x =
126,120,137,119,128,140,107,126,123,133,121,115,133,132
127,122,137,120,128,139,109,127,125,132,122,117,132,131
131,127,134,132,119,132,115,137,144,124,129,126,128,123
125,122,121,141,113,124,125,136,139,119,127,139,130,129
139,142,136,125,134,126,134,134,142,128,139,124,120,114
128,135,116,138,129,113,154,128,129,123,135,143,123,126
130,134,134,114,145,131,133,118,113,138,128,117,127,128
Counting starts at 0.
Give the bottom-left entry.
A: 130
Give the entry in row 0 and column 2.
A: 137
Give the entry in row 1 and column 2.
A: 137
Give the top entry of the column that holds the largest entry.
A: 107
The entry just left of the largest entry -> 113
The entry in row 2 and column 0: 131
The entry in row 0 and column 1 is 120
The top-left entry -> 126
Give the entry in the bottom-right corner.
A: 128
The entry in the top-right corner -> 132
The entry just left of the smallest entry is 140
Give the bottom entry of the column that holds the smallest entry.
A: 133
Give the entry at row 1, column 0.
A: 127
Give the entry directly below the smallest entry.
A: 109
The entry directly above the largest entry -> 134
